These are the activations of a small neural network, seen along a few directions. Each row is one input.
In each table, some parts of the input vary, and every possible input appears once, in random order.
Descriptions start from the smaller parts, as in this example, which fits no table here: one of 4 places along a line, together with either a single point or one of 11 places along a line or (one of 3 separate values, together with one of 8 places around a ring).
Shared parts are said once, and a part with two or three values counts as separate values.
In the rows, 128 means zero.

Other details of the inputs shift rows strongly along two fixed directions, in all tables alike. That doesn't count.

Rows:
R1: [141 133 150 130 145 128 134 134 124  86 110 148 108 122]
R2: [149 131 140 119 149 129 106 136 124 108  95 125 100 144]
R3: [110 140  74 129  96 131 110 118 141 143 137 124 134 161]
R4: [139 113 160 135 145 112 121 140 126 102  96 148 131 124]
R5: [100 128  83 132  99 137 116 121 132 154 132 125 134 169]
R6: [149 114 163 134 148 119 125 145 127 107 103 148 129 131]
R7: [ 98 132 120 116 126 135 175 101 118 208 229  68 166  46]
R8: [110 134  76 128  98 138 110 117 141 148 145 120 134 163]
R9: [144 121 158 133 146 111 125 141 125 102  98 149 131 120]
R10: [143 142 147 123 144 125 136 129 129  86 103 146 110 119]
R11: [140 150 148 124 144 123 134 128 133  89  98 149 106 117]
R12: [ 94 135  76 133  95 129 119 117 134 152 128 125 135 160]
R13: [100 135  97 129  89 142 108 108 151 139 142 115 126 175]
R14: [135 136 131 134 154 115 127 132 107 120  71 133 107 123]
R15: [101 120 112 130  88 131 117 125 164 150 151 132 149 162]
R16: [142 120 151 136 151 127 116 124 111  97  91 126 105 136]
R17: [115 135 104 124  85 139 129 131 153 145 155 145 136 157]
R18: [145 129 153 130 144 133 132 139 129  87 108 150 104 135]
R19: [113 132 103 126  85 139 123 133 159 145 155 139 142 157]
R20: [102 141  96 129  88 139 130 115 157 124 162 137 132 155]
R21: [140 121 156 128 145 110 125 135 131 104  92 145 133 121]
R22: [141 125 156 129 151 132 113 131 117 103  88 124 102 144]
R23: [140 128 147 135 150 121 118 123 110  92  84 125 106 129]
R24: [101 133  94 132  91 139 110 105 149 136 141 117 129 174]
R25: [150 118 155 133 144 113 128 147 121 103 107 149 128 122]
R26: [138 115 159 134 143 110 123 139 127 103  94 146 131 121]
R27: [111 148  70 124  96 130 116 112 147 147 134 119 135 156]
R28: [111 134  96 130  84 132 124 128 155 138 153 142 149 153]
R29: [111 149  89 121  80 128 131 118 156 140 147 146 147 148]
R30: [152 123 140 125 158 131 112 143 109 113  91 129 105 135]
R31: [137 107 169 125 176 140 177 125  77 169 193  80 145  21]
R32: [113 135  97 129  83 135 130 125 151 143 159 146 142 154]
R33: [112 135  77 125  96 138 108 120 144 148 141 122 133 170]
R34: [137 128 130 133 154 118 128 133 103 116  77 131 112 126]
R35: [143 135 156 127 147 108 128 135 132 109  94 148 129 116]
R36: [141 100 181 122 181 139 174 133  83 174 194  77 138  33]
R37: [147 118 167 128 148 123 124 149 131 114 105 144 126 133]
R38: [101 121 106 134  87 123 117 121 160 141 148 137 153 158]
R39: [140 119 151 115 189 138 169 102  71 172 185  46 126  23]
R40: [148 114 167 131 149 121 124 148 128 110 105 146 125 130]
R41: [148 130 150 125 143 111 131 140 126 105 103 146 131 114]
R42: [147 113 159 136 147 118 125 143 125 107 108 148 130 127]
R43: [128 104 166 130 185 143 166 104  66 162 180  53 126  40]
R44: [ 97 132  86 126  97 141 114 124 137 160 132 122 131 173]
R45: [128 119 168 122 177 145 183 113  82 151 194  76 126  25]
R46: [111 133 106 123  87 131 122 134 163 149 155 137 146 163]
R47: [142 108 162 135 144 118 121 143 131 108 101 146 129 134]
R48: [109 156  72 125  98 128 115 112 150 150 129 120 131 153]
R49: [ 98 123 111 121 115 149 176 103 109 204 239  79 162  58]
R50: [110 138  80 125  95 131 107 111 146 138 147 115 128 160]
R51: [137 106 174 124 179 129 177 125  77 167 189  77 145  19]
R52: [ 97 140 103 125  88 118 122 113 167 147 139 135 153 147]
R53: [141 128 150 131 143 133 135 135 126  91 117 145 108 127]
R54: [146 146 129 123 152 118 119 122 123 110  94 120 104 118]
R55: [112 130 101 129  85 127 121 130 160 143 156 141 149 162]
R56: [150 124 148 131 139 122 134 144 117 105 110 156 121 121]
R57: [ 99 124 111 127  87 133 117 126 167 154 152 130 150 165]
R58: [148 122 153 132 143 112 127 145 122 103 106 150 129 119]
R59: [152 125 138 127 153 125 110 132 114 101  97 126 103 132]
R60: [113 135 105 123  87 141 125 134 161 148 154 137 143 158]
R61: [144 119 157 135 146 113 124 141 124 104 104 150 133 122]
R62: [114 132  99 129  85 136 124 131 159 141 153 142 146 158]
R63: [109 135  75 128  98 133 112 118 139 146 143 120 135 160]
R64: [147 141 151 125 145 117 133 138 127 111  99 146 125 104]
R65: [ 97 139 113 114 119 144 179  98 115 210 229  76 160  48]
R66: [150 117 155 134 143 117 129 147 123 108 113 147 127 123]
R67: [115 136  98 127  83 136 129 128 154 141 153 149 140 161]
R68: [149 130 130 131 154 120 116 138 107 106  85 130 109 125]
R69: [146 127 156 128 148 111 128 137 128 103  96 147 133 118]
R70: [ 97 127  81 133  98 137 120 117 130 157 140 121 136 162]
R71: [150 131 133 128 151 119 109 130 115  97  92 129 104 131]
R72: [136 115 150 119 185 138 162 108  71 168 185  50 125  29]
R73: [137 116 142 131 156 130 119 144 100 121  85 132 106 137]
R74: [111 138  85 120 100 142 109 124 145 155 142 116 129 168]
R75: [143 134 143 131 151 120 122 119 115  94  82 124 108 129]
R76: [139 142 143 132 149 118 122 118 121  99  79 126 104 128]
R77: [114 139 104 121  85 140 129 132 156 148 153 144 136 161]
R78: [109 144  91 126  79 129 128 122 152 140 151 148 145 149]
R79: [141 107 162 137 146 117 123 141 127 107 103 144 130 127]
R80: [114 137  84 123  97 136 104 113 149 138 144 117 126 167]
R81: [152 119 153 133 143 126 131 147 121 107 111 148 125 119]
R82: [104 140 102 124  86 146 128 121 163 129 160 137 124 163]
R83: [149 127 151 130 141 119 128 146 122 100 100 151 126 114]
R84: [136 121 133 138 154 120 121 138  99 113  79 137 111 132]
R85: [144 133 159 124 145 136 131 143 133  92 105 148 100 137]
R86: [141 126 147 136 149 122 116 124 111  92  85 129 107 135]
R87: [152 128 140 122 150 128 104 136 121 103  92 128  99 142]
R88: [136 116 134 138 153 122 121 139  98 113  81 136 111 135]
R89: [150 133 147 125 142 120 133 140 125 105 101 147 129 111]
R90: [ 96 110 123 128 124 142 166 104 115 202 235  72 170  65]
Description of these inputs: one of 9 places along a line, together with either a single point or one of 4 places along a line or one of 5 places along a line.
The inputs of R77 and R78 match in every part but the place on the line of 9. If R44 is changed in the same way as R77 into R78, which row does it become? -> R12
The inputs of R58 and R66 match in every part but the place on the line of 9. If R3 is changed in the same way as R58 into R66, which row does it become? -> R8
Which other rows does R77 become when the place on the line of 5 takes its other values? List them by row number. -> R37, R46, R57, R60
Which other rows does R13 become when the place on the line of 4 takes its other values? List them by row number. -> R30, R73, R87
Which other rows does R28 become when the place on the line of 9 takes its other values? List them by row number. -> R19, R31, R60, R62, R64, R81, R83, R89

Rows:
R91: [112 167  83 140  62 106  84 112 192  38  55 198 112 228]
R92: [138 106 174 134 157 115 144 154 109 124 102 150 132 102]
R93: [157 100 168 132 163 146 137 163 100 114 133 142 101 127]
R94: [ 98 112 125 131  99 125 128 102 155 154 184 102 160 128]
R95: [ 94 163  91 119 101 127 153  97 151 147 165 113 141 105]
R96: [147 105 179 134 155 138 144 153 104 119 115 143 119 120]
R97: [115 155  88 113 102 163 138 105 140 132 191 107 110 125]
R98: [165 125 157 122 156 102 126 153 117 124 101 142 145  85]
R99: [133 191  58 130  68  95  96 131 184  73  55 209 128 201]
R100: [101 130 118 122 101 123 132 118 162 173 176 110 160 116]
R101: [155 118 182 123 158 131 129 143 125 114 118 123 119 112]
R102: [138  89 137 145 177 132 116 145  73 140  77 103 112 129]
R103: [ 97 116  79 123 122 139 104 102 122 195 158  64 145 148]
R104: [107 123  91 125  94 125 148 130 129 190 176 135 178 110]
R105: [151 149 157 121 157 138 148 120 113  92 110 128  95  97]
R106: [122 122 116 113 106 154 125 126 149 156 202  98 134 139]
R107: [132  93 179 149 155 120 138 138 101 107 116 142 135 114]
R108: [142 141 121 127 172 123 113 113  78 114  70  95  78 117]
What is each input in this table made of? -> one of 3 separate values, together with either a single point or one of 5 places along a line
The inputs of R99 and R104 match in every part but the choice among 3 separate values. If R97 is changed in the same way as R99 into R104, which row does it become? -> R93
Which other rows does R105 become when the choice among 3 separate values takes its other values? List them by row number. -> R96, R101
Which other rows does R95 become when the choice among 3 separate values takes its other values? List them by row number. -> R92, R100
